Small tables with named rows and columns. After each table, cells are looked up by row and column.

Table Rutuse
,Sov,Pib,Rusob,Rebedi,Fozo,Nelesa,Kez
Goragu,0.63,0.51,0.55,0.59,0.63,0.67,0.68
Befud,0.96,0.50,0.37,0.43,0.83,0.52,0.58
Fizo,0.40,0.97,0.96,0.86,0.45,0.45,0.29
Let,0.37,0.81,0.89,0.82,0.44,0.58,0.45
Zud,0.56,0.83,0.76,0.69,0.57,0.49,0.45
Tez,0.77,0.49,0.49,0.46,0.75,0.61,0.73
Dufab,0.58,0.60,0.58,0.62,0.59,0.65,0.66
Vom,0.67,0.57,0.52,0.56,0.65,0.63,0.67
Tibugeb,0.95,0.23,0.15,0.29,0.86,0.74,0.95
Vogeler,0.52,0.66,0.71,0.65,0.56,0.62,0.62

Nelesa of Tez: 0.61
Kez of Dufab: 0.66
Pib of Dufab: 0.60
Fozo of Tibugeb: 0.86
Kez of Vom: 0.67
Nelesa of Vogeler: 0.62
Rebedi of Vogeler: 0.65
Nelesa of Tibugeb: 0.74
Sov of Vom: 0.67
Pib of Befud: 0.50
Fozo of Dufab: 0.59
Nelesa of Befud: 0.52

Sikag.tsv
	Nizo	Foso	Bipav	Milura	Famovem	Dakoz	Mor	Tezikof	Mar
Zaz	59	54	41	44	56	40	38	23	27
Sel	89	39	38	20	48	25	55	44	14
Bur	50	51	62	53	44	44	47	23	35

What is the Milura of Sel in Sikag?
20
What is the Bipav of Sel in Sikag?
38
What is the Milura of Bur in Sikag?
53
What is the Dakoz of Sel in Sikag?
25
What is the Mor of Bur in Sikag?
47
What is the Famovem of Bur in Sikag?
44
What is the Nizo of Sel in Sikag?
89
What is the Milura of Zaz in Sikag?
44

Table Mem
|  | Danevis | Gipe | Zavo | Leg | Zisu | Bom | Pelu |
|---|---|---|---|---|---|---|---|
| Nulop | 57.742 | 22.206 | 31.053 | 60.633 | 11.522 | 34.289 | 72.619 |
| Zan | 41.801 | 73.918 | 65.848 | 32.782 | 95.964 | 55.963 | 26.847 |
| Ribokin | 33.830 | 56.681 | 54.249 | 51.350 | 81.890 | 66.801 | 26.847 |
| Tup | 25.859 | 30.824 | 42.651 | 69.917 | 39.670 | 77.638 | 45.156 |
| Dut | 73.684 | 30.824 | 31.053 | 32.782 | 11.522 | 23.451 | 81.774 |
| Molu | 41.801 | 48.062 | 48.450 | 97.769 | 39.670 | 88.475 | 54.310 |
| Rerimu | 73.684 | 56.681 | 48.450 | 51.350 | 25.596 | 23.451 | 72.619 |

Danevis of Rerimu: 73.684
Pelu of Dut: 81.774
Danevis of Zan: 41.801
Pelu of Zan: 26.847
Zisu of Rerimu: 25.596
Danevis of Dut: 73.684
Zavo of Nulop: 31.053
Gipe of Molu: 48.062
Zisu of Molu: 39.670
Bom of Tup: 77.638
Zavo of Rerimu: 48.450
Bom of Nulop: 34.289
Leg of Tup: 69.917
Bom of Dut: 23.451
Leg of Zan: 32.782
Bom of Zan: 55.963
Bom of Molu: 88.475
Gipe of Ribokin: 56.681
Gipe of Tup: 30.824
Danevis of Molu: 41.801

Pibidif:
fields: Malidul, Gitero, Panodi, Zeg, Tuk, Zinidi, Fef, Fuzute
Toratu: [116, 154, 147, 116, 116, 185, 79, 114]
Sonu: [20, 142, 131, 143, 102, 112, 128, 130]
Lig: [31, 112, 168, 42, 86, 85, 140, 85]
Roz: [162, 46, 152, 65, 110, 152, 157, 126]
Lodesaf: [79, 87, 140, 122, 190, 126, 140, 123]
Zifeve: [139, 59, 74, 167, 165, 122, 117, 133]
Dizeta: [124, 189, 78, 86, 36, 126, 119, 124]
Zir: [53, 50, 109, 173, 115, 139, 89, 92]
Gavu: [167, 61, 136, 126, 62, 153, 155, 45]
Kovilut: [87, 143, 133, 150, 164, 115, 202, 74]
Fuz: [153, 134, 152, 186, 150, 115, 157, 177]
Kur: [108, 31, 141, 85, 61, 189, 81, 107]
Tov: [162, 175, 54, 56, 99, 101, 121, 186]

What is the Tuk of Sonu in Pibidif? 102
What is the Fuzute of Lig in Pibidif? 85
What is the Panodi of Kovilut in Pibidif? 133
What is the Panodi of Zir in Pibidif? 109
What is the Zinidi of Sonu in Pibidif? 112
What is the Zinidi of Kovilut in Pibidif? 115
What is the Zinidi of Zifeve in Pibidif? 122
What is the Fef of Sonu in Pibidif? 128
What is the Zinidi of Tov in Pibidif? 101
What is the Gitero of Toratu in Pibidif? 154
What is the Fef of Lodesaf in Pibidif? 140
What is the Gitero of Gavu in Pibidif? 61
What is the Fef of Zir in Pibidif? 89

Lun =
|  | Gapofog | Rela | Maf | Gizena | Vegerub | Tuke | Bafider | Bez |
|---|---|---|---|---|---|---|---|---|
| Kuzi | 70 | 84 | 107 | 99 | 94 | 111 | 98 | 117 |
| Tenosat | 85 | 116 | 82 | 110 | 98 | 102 | 118 | 112 |
| Kip | 66 | 150 | 11 | 129 | 50 | 135 | 230 | 156 |
| Bazo | 36 | 73 | 103 | 99 | 88 | 112 | 91 | 126 |

Kuzi, Gizena: 99
Kuzi, Vegerub: 94
Bazo, Tuke: 112
Tenosat, Gapofog: 85
Kip, Rela: 150
Tenosat, Gizena: 110
Kuzi, Rela: 84

Zokubez =
,Nubebo,Kas,Mubutu,Mugat,Buvo
Lino,-6407,-44,718,205,422
Zikater,7605,1827,678,542,194
Fov,-6827,404,752,213,751
Rono,4198,91,1209,1048,214
Borateb,8087,1846,773,656,286
Dubotir,935,-96,1268,1014,470
Mezez,-5746,926,612,84,766
Bok,3242,55,1273,1087,361
Defemef,9011,1640,816,737,147
Sufak,-5200,1083,612,96,806
Mil,4265,1900,522,272,322
Gisolis,5826,1918,596,398,293

Mubutu of Defemef: 816
Buvo of Bok: 361
Mugat of Bok: 1087
Mugat of Rono: 1048
Kas of Sufak: 1083
Mugat of Mil: 272
Which row has the largest Mugat? Bok

Sal.tsv
	Ruru	Vusodoz
Ton	187	234
Gamu	144	145
Lotal	160	140
Zisig	162	143
Mun	157	128
Zurom	137	174
Rokez	207	89
Kirukab	86	178
Pekev	51	104

What is the Vusodoz of Pekev in Sal? 104
What is the Vusodoz of Zisig in Sal? 143
What is the Vusodoz of Zurom in Sal? 174
What is the Ruru of Kirukab in Sal? 86
What is the Vusodoz of Lotal in Sal? 140
What is the Ruru of Zisig in Sal? 162
What is the Ruru of Mun in Sal? 157
What is the Ruru of Rokez in Sal? 207
What is the Vusodoz of Gamu in Sal? 145
What is the Ruru of Zurom in Sal? 137
What is the Ruru of Pekev in Sal? 51
What is the Vusodoz of Ton in Sal? 234
What is the Vusodoz of Rokez in Sal? 89
What is the Ruru of Gamu in Sal? 144

